Each row below holds a small network's activations on one record, seen along a few directions.
Records have a field called Vubub. Each example row is followed by its value.
Other fields move the rows too, some of them a lot.
In the rows, zero is written as 500.
Random noise pushes rows far along 3 fixed directions. That doesn't count. These rows show it; they differ only by the noise:
[495 421 409 404 712 550 585 529 484 515 567 742 618 638 594 467 422 471
 525 468 383 499 515]
[261 526 440 500 687 562 510 504 450 493 408 679 563 470 627 490 570 569
 477 489 391 563 517]
[347 553 413 476 781 540 492 595 445 510 427 653 577 493 606 548 475 446
 436 499 344 548 456]
[330 575 491 534 594 498 449 516 472 505 401 497 462 434 533 506 554 511
 453 511 477 547 499]
[565 539 522 499 506 428 448 533 520 531 513 367 401 523 417 495 441 397
 472 517 565 485 490]

[645 571 516 498 423 457 383 553 526 513 550 364 398 433 408 581 441 410
 463 505 549 482 409]	h6
[638 446 402 462 604 622 492 586 427 436 515 684 719 565 597 609 394 513
 510 518 321 477 459]	h5
[724 434 482 453 535 494 570 518 552 485 603 546 564 620 496 500 384 420
 544 478 491 444 498]	h8
[326 686 478 575 613 532 325 599 421 467 368 462 466 276 549 647 552 523
 379 525 390 553 356]	h6
[477 517 509 449 559 463 494 537 492 521 502 447 480 508 497 525 488 423
 502 526 487 516 456]	h3
[514 467 496 442 556 475 476 515 453 518 536 533 512 574 510 464 451 473
 524 511 474 495 508]	h7
[648 522 522 482 404 421 506 554 609 565 520 318 414 468 342 498 426 301
 503 483 595 506 515]	h8
[866 395 439 388 443 544 550 505 580 493 724 620 570 645 483 541 342 425
 580 451 486 418 453]	h6
[787 446 439 481 450 615 540 530 535 419 549 559 675 545 541 641 414 498
 525 534 425 474 452]	h4
[388 508 567 511 378 471 454 423 477 496 463 413 423 476 485 440 604 585
 541 517 588 527 561]	h7
[495 591 583 481 459 423 364 546 438 520 496 340 331 431 432 526 478 430
 460 506 536 525 429]	h1
[683 440 470 394 611 453 533 563 501 537 619 551 530 642 491 489 354 354
 539 509 469 476 472]	h3
[705 437 467 512 383 605 493 489 489 413 523 562 639 542 541 576 464 570
 561 522 464 472 523]	h5
[287 540 515 516 485 622 495 446 452 454 385 609 495 427 623 550 651 611
 472 436 426 560 506]	h2
[729 657 528 570 447 499 379 641 490 473 447 259 411 423 430 739 404 275
 363 515 471 450 332]	h2
[540 479 478 451 552 621 553 506 470 445 510 659 575 566 609 588 493 499
 499 423 388 482 462]	h2
[650 378 430 458 413 654 584 438 534 427 544 677 692 557 598 558 508 621
 573 516 431 506 527]	h4
[398 412 587 534 185 608 554 252 479 411 536 638 489 460 597 397 722 846
 647 452 579 506 610]	h1
[526 463 619 454 265 466 473 386 495 493 580 416 351 504 438 415 562 582
 573 468 630 507 539]	h1
[581 585 466 566 492 516 429 565 489 476 425 443 534 433 530 627 486 416
 475 548 452 506 441]	h7
[371 553 546 588 386 515 477 436 483 460 402 430 491 361 538 533 652 616
 516 541 526 525 490]	h3
[665 470 461 509 435 613 481 522 476 410 502 555 645 532 548 614 458 558
 523 529 424 472 484]	h5
[482 367 448 403 535 476 607 510 501 604 637 628 554 610 459 379 447 465
 532 464 478 496 561]	h8
[653 507 531 539 314 514 426 487 501 450 501 340 485 470 434 569 486 564
 497 560 563 473 473]	h4

Which value of Vubub does each new row have?
[368 484 551 517 387 493 500 377 496 488 474 514 440 479 529 400 631 650
 580 504 588 539 587]	h3
[327 565 558 492 467 499 412 475 418 487 454 497 394 407 522 485 582 584
 499 477 499 552 484]	h1
[778 487 535 444 353 469 449 538 561 486 572 274 443 566 357 576 388 407
 505 537 594 459 464]	h4
[722 509 520 393 504 408 403 582 522 546 660 367 377 575 355 523 321 345
 488 474 560 442 404]	h6
[613 564 338 440 816 603 462 749 441 476 443 609 719 483 595 768 331 311
 373 563 213 532 312]	h4
[600 539 515 529 448 536 454 516 460 451 502 553 513 433 545 565 487 501
 511 485 451 508 443]	h1
[605 587 504 573 456 508 461 542 515 454 443 387 517 412 516 643 501 434
 475 566 485 488 405]	h3
[688 528 588 622 231 422 442 433 564 487 510 258 373 450 363 469 509 509
 519 532 688 449 540]	h8
